Each row below holds a small network's activations on one input, seen along a few directions.
Each table varies a few parts of the input and shows all the possible inputs, shuffled.
Descriptions start from the smaller parts, as in this example, which fits no table here: line(6) and (point or ring(11) or (values(3) and ring(5))).
Shared parts are said once, and a part with two or three values counts as separate values.

Other details of the inputs shift rows strongly along two fixed directions, in all tables alike. That doesn't count.

A family of inputs:
r1: [  7  14 -18  -8  -9  12  25  -2  12   9  14  15]
r2: [-24 -36  26   3   6   9 -23  18 -11 -16 -25  -9]
r3: [ 38  26  -1  -6   7  -3   2  -3  13  -4   4 -19]
r4: [ -8   8 -17  -4  -9  -1  12 -12   1  14  13  17]
r5: [-12  15 -29   3 -14   6  20 -15   5  23  15  33]
r6: [  9  19 -18  -3  -2  13  26  -2  12  13  14  19]
r7: [  4 -11  13  -2   8   2  -7  10  -1 -14 -11 -12]
r8: [-36 -10 -19   2 -12  28  24   5  -1  16   5  45]
r9: [ 11   0  14   0   5   4  -7   5   5 -10  -5 -21]
r10: [ 21  12   0  -2  -1 -17 -13 -11   4  -5   0 -21]
r11: [ 55  35   2 -14  -2 -29  -5 -17  13  -9  13 -48]
r12: [-34  -8 -24  11  -4  17  12  -5 -10  22   4  43]
r13: [-21 -38  25   0   8   7 -20  15 -15 -17 -25 -12]
r14: [ 6 -2 25  9 15 -8  0 18  0 -5  0 -6]
r15: [ 54  34   0 -15  -6 -31  -3 -16  17 -13  15 -48]
r16: [-18 -29  27   7  13  10 -22  14 -13 -14 -23  -8]
r17: [-24 -37  29   7  11   8 -25  18 -13 -19 -28 -10]
r18: [-28   1 -28  -1 -18   7  24  -8   1  18  15  44]
r19: [-21 -32  27   8  13   9 -24  16 -12 -15 -28  -7]
r20: [-36 -33  10  11   2   4 -20   1 -21  -3 -16  11]
r21: [-36 -11 -25  13  -5  17  10  -3 -10  22   2  46]
r22: [-32 -12 -25   9  -1  14  10  -3 -11  18   3  46]
r23: [ 62  36   3 -16  -2 -16   1  -6  23 -14   9 -50]
r24: [-26   3 -29   0 -15   8  21  -9   0  21  14  45]
r25: [-27 -29   8  -2  -5  -6 -11   2 -15  -8  -8   7]
r26: [-17 -22  38  16  18  -3 -15  26 -10  -9 -13  -5]
r27: [  3  -1   8  -5  -4 -14 -13  -7  -1  -9   0 -21]
r28: [ -5 -21  20   2   8   4 -16  13  -3 -16 -18 -13]
r29: [  2  -9   6   2   4 -11 -16  -5  -9  -8  -7 -10]
r30: [-19  13 -30  -4 -23   7  31 -13   5  21  24  37]
r31: [-25  -8  -9   2 -10   3   0  -6  -5   9   2  22]
r32: [  0  13 -14   1   1  17  19  -1   4  14   5  22]
r33: [-22 -28  20   4   2  -7 -26   2 -19 -12 -16 -11]
r34: [-23 -31  17  10  10  -4 -34   5 -21 -12 -23  -9]
r35: [  0 -11   9  -6  -5 -14  -8  -3  -8 -11  -1 -15]
r36: [-19   7 -24   5  -4  25  26   2   3  20   6  49]
r37: [-12  14 -26  -6 -24   2  25 -12   7  18  21  28]
r38: [ -3   8 -13  -2  -4  17  23   2   9  12   9  20]
r39: [ 54  27   9 -14  -1 -16  -7  -2  21 -17   1 -53]
r40: [ 24  11  -4   2   5 -13 -13  -8   1  -2  -1 -21]
r41: [-31 -34   6  12  10   5 -20   4 -24  -1 -18  10]
r42: [-21  -4 -13   7  -2   7   0  -5  -9  11   1  20]
r43: [ 19   9   2 -10 -11 -20  -6  -9   5  -9   6 -25]
r44: [ 28  20   6  -1   7   1  -2  -2   9  -3  -1 -22]
r45: [-11 -15   5   1   5  11   4   8  -4  -4  -7   8]
r46: [  2  -7   3   2   7  -9 -17  -2 -10  -8  -8 -10]
r47: [  6  14 -24   1  -1   2  12 -11   2  15  12  16]
r48: [ -2  11 -13  -1  -1  17  20   1   7  13   7  22]
r49: [  2  -9   7   1   4 -11 -14  -6  -9  -7  -6 -12]
r50: [ -6 -16  16  -2   0   5 -13  10  -2 -13 -15 -13]
r51: [-3 -9 30 12 17 -6 -5 22 -5 -4 -5 -6]
r52: [-28 -34  21   3   0  -9 -28   4 -17 -16 -19 -10]
r53: [-19 -30  27  10  15  10 -27  14 -15 -15 -29  -6]
r54: [ 25  11   4  -9  -1  -2  -1   4  14  -8  -1 -23]
r55: [  1  -6   2   4   5  -9 -19  -3  -8  -6  -9 -12]
r56: [ 63  72 -34 -20 -19 -23  35 -30  34  14  42 -26]
r57: [  5  30 -37  -3 -13   2  31 -21  12  27  25  28]
r58: [-19 -32  25   3   6   8 -19  15 -11 -14 -22 -12]
r59: [ -1 -10   8  -3   0 -13 -14  -3  -9  -9  -5 -11]
r60: [ 39  17   9  -4   9 -23 -21 -10   2 -11  -2 -49]
r61: [ 38  21  32   6  14 -21  -9  15  13 -11   3 -39]
r62: [-25 -23   5  -2  -7  -4  -5  -1 -14  -4  -4   5]
r63: [  9  33 -30  -4  -9  17  36  -5  20  22  19  33]
r64: [-19  -9 -13   4   3   4  -1  -4 -10   8   0  21]
r65: [ -9  15 -29   0  -7  22  35   0   9  21  16  47]
r66: [  6  30 -33  -9 -15  18  44  -6  20  25  24  30]
r67: [ 51  34  24   2  12 -24  -1  11  19  -8  10 -40]
r68: [ 59  41  18  -1  11 -24   6   7  22  -6  17 -39]
r69: [  8  14 -18  -7  -7  12  26  -1  14  11  14  15]
r70: [ 38  26   0  -5   7  -2   5  -4  11  -3   6 -19]
r71: [ -3 -11   8  -5   0 -13 -11  -4  -7 -11  -3 -13]
r72: [-19 -24   6  -1   2  12  -1  12  -6  -5 -11  12]
Description of these inputs: ring(6) and (point or line(5) or line(6)).
The inputs of r36 and r70 match in every part but the ring(6) part. If r24 is changed in the same way as r36 into r70, which row does it become?
> r11
List by row number the other rows that have the ring(6) part in common with r33.
> r8, r9, r12, r16, r20, r26, r27, r30, r42, r44, r58
Change only the line(6) part in r11. List by row number the other rows that result.
> r35, r47, r49, r64, r71
A walk changes only the line(5) part. It starts at r53 and steps to r19. List the rest of the walk in order.
> r17, r2, r50
Change only the line(6) part in r41. List by row number the other rows that result.
> r4, r56, r57, r60, r62

A family of inputs:
r73: [ 44  27   4  -7  -1 -31 -13 -15   9  -8   8 -45]
r74: [-16  -2  -4  -4  -8  17  24  10   9   7   6  25]
r75: [ 41  27   6  -6   6  -4   4   1  15  -5   4 -29]
r76: [-19   0 -17   6  -9  -2   8 -10  -5  15  10  25]
r77: [-16   9 -13   9  -1  13  25   6   4  21  12  40]
r78: [-13   1 -10   3   1  23  16   7   5  11  -1  27]
r79: [ 50  28  16  -4   8 -16  -5   2  15 -13   2 -43]
r80: [-18  -6 -19  -2  -9   9   5 -10  -5   9   2  22]
r81: [-26  -3 -22   3  -9   3  12  -8  -6  14  10  33]
r82: [ 18  13  10   3   8  -6   1   6   7  -2   4 -12]
r83: [-53 -81  52   2   9  -6 -55  19 -39 -39 -47 -23]
r84: [ 22  13   5   0   5   0   3   6  10  -3   2 -13]
r85: [ 21   9   7  -1   7   5   1   4   8  -5  -3 -17]
r86: [-28 -11 -21   0  -8  11  10  -9  -8  11   2  32]
r87: [ 2  8  0  3  5  4 10  8  7  6  5  9]
r88: [-33 -58  34   7  12  -8 -47  10 -33 -26 -35 -19]
r89: [-20   4 -32  -3 -14  15  17 -12   0  19   9  35]
r90: [ 43  23   5  -9  -2 -26 -15 -15   8 -12   6 -46]
What do these inputs look like to the network?
> values(2) and (point or line(8))
The inputs of r89 and r78 match in every part but the values(2) part. If r86 is changed in the same way as r89 into r78, which row does it become?
> r75

A family of inputs:
r91: [ 47  13  33   1  23 -31 -13   7   0 -17   4 -51]
r92: [-24   0 -13  -7 -16  13  29   8   9   9  12  40]
r93: [-25  -3   7   4 -12  13   9   9   8   7   2  17]
r94: [-15  14 -45  -9 -24  41  36  -8  20  23  10  41]
r95: [ 71  44   4 -20   5 -29  13  -6  23 -12  23 -45]
r96: [ 57  40   0  -9   0   2  -8 -13  24  -6  -1 -59]
r97: [  7 -27  35 -12   4  -8 -27  12  -4 -35 -25 -39]
r98: [-33 -34  16  26  24  10 -29  14 -24  -2 -28  21]
r99: [-45 -22   8  13   0  28  -4   8 -11   9 -16  26]
r100: [-21   1 -15   6   6  13  36   4  -5  23  19  52]
r101: [ -3 -37  26   3  26   2 -24  11 -25 -23 -27 -18]
r102: [ -6 -16   1  18  22  10 -25   6 -12  -2 -23   6]
r103: [  9  26   9   9  -3   0   6   3  15  11  11 -13]
r104: [ -6 -38  33  -4  18  -8 -19  16 -19 -29 -22 -15]
r105: [  5   9 -11  -6 -25 -37 -42 -47 -13  -3   1 -52]
r106: [-34 -26  14  -1  -5   6   5  17  -4  -6  -4  24]
r107: [ 60  45 -46 -32 -30 -62   2 -60   3   0  41 -41]
r108: [ 45  61  -7  -8 -20 -11  27  -7  40  13  33 -23]
r109: [-32 -10 -10   8  -5  34   7   2  -3  14  -9  26]
r110: [ 48  37   6 -13 -12  -4   0  -7  28  -9   4 -46]
r111: [-16  -2 -41 -15 -19  33  35  -2  12  12   6  44]
r112: [-33 -21  12  27  21   6 -20  15 -19   6 -17  28]
r113: [ 16  53 -15   8 -15   0  36  -4  29  33  36  10]
r114: [ -6 -20  -1 -13  -5  14  -1   6   3 -14 -13   0]
r115: [-17 -15  23   2  -6 -13   3  21   3  -6   5   5]
r116: [  1  18  -4  -6 -16  14  13  -1  19   7   5   3]
r117: [ 32  39 -43   6   6  14  15 -13  16  22  10  17]
r118: [-36  -8 -17  -1 -18  35  17   3   6  13  -3  38]
r119: [34 29 -9 -6  9 -4 23 -7  8  6 16 -4]
r120: [-62 -37  15   9  -8  25  -3  18 -10   2 -17  34]
r121: [ 31  13  37  24  25 -36 -33  14  -1  -9  -4 -41]
r122: [-17  18 -23   4 -13  31  26  -5  11  26   9  33]
r123: [ 62  26  -3 -20   6 -15   8  -7  15 -18   9 -39]
r124: [-32 -26  -2  -1  -8  31  -5   8  -1  -3 -20  13]
r125: [ 51  66 -47 -27 -52 -45  -2 -63  25  11  38 -49]
r126: [  4 -13  -9 -24 -32 -54 -38 -40 -16 -23   1 -47]
r127: [ -1 -11 -30 -14   1  21  22   0  -2   1   2  27]
r128: [-38 -43   8   9   7  35 -24  10 -18  -7 -36   2]
r129: [-22 -45   2  -3  -1 -45 -49 -33 -51 -17 -13 -28]
r130: [-40 -29  23  33  24  -1 -25  22 -22   4 -17  27]
r131: [  5  23 -21  -5  -5  -2  46   2  13  19  35  39]
r132: [ -1 -39  21   0  26   6 -25  10 -24 -22 -30 -19]
r133: [ 37 -13  33 -13  18 -20 -23   7  -6 -36 -15 -52]
r134: [ 12 -15  31 -11   2 -10 -17  11   2 -29 -16 -35]
r135: [ 33  12  25  14  26 -17 -34   4  -2 -13 -15 -37]
r136: [  7  42 -30 -10 -25   2  54  -2  31  26  42  37]
r137: [ -5 -29  22 -10   0   3 -18  12  -5 -27 -23 -19]
r138: [ -7  21 -32  -7  -9   9  55  -1  12  25  34  58]
r139: [ -9 -29  24  21  29   1 -44  13 -22 -15 -34 -12]
r140: [-33 -26   3   8  14  12  10  13 -20   7  -4  37]
r141: [ 37 -26  31 -15  23 -16 -34   8 -10 -43 -27 -60]
r142: [-35 -42 -14   2  15  32   6   7 -24   2 -18  38]
r143: [ -7  42 -33   4 -18  25  43  -8  23  37  27  39]
r144: [-44 -30  12  18  13   2  12  21 -21  13   3  44]
r145: [-58 -53  24  13  10  -2   1  30 -26  -2  -7  42]
r146: [ 20  27   2  18  16 -11  -4   2   7  11   7   1]
r147: [ 10  34 -44  -5  -5  19  53 -14  11  33  31  50]
r148: [  3 -21  63   8   6 -26 -43  24  -2 -29 -21 -60]
r149: [ 52  44 -27   2  -9 -61 -39 -51  -4   4  16 -51]
r150: [-31  12 -13  11 -10  25  25   2   8  29  12  41]
The inputs of r139 and r109 match in every part but one. If r98 is changed in the same way as r139 into r109, which row does it become?
> r122
The inputs of r136 and r130 match in every part but one. If r134 is changed in the same way as r136 into r130, which row does it become?
> r135
What do these inputs look like to the network?
> ring(6) and (point or line(9))
List by row number the other rows that have the ring(6) part in common with r101.
> r91, r100, r119, r129, r132, r140, r142, r144, r147
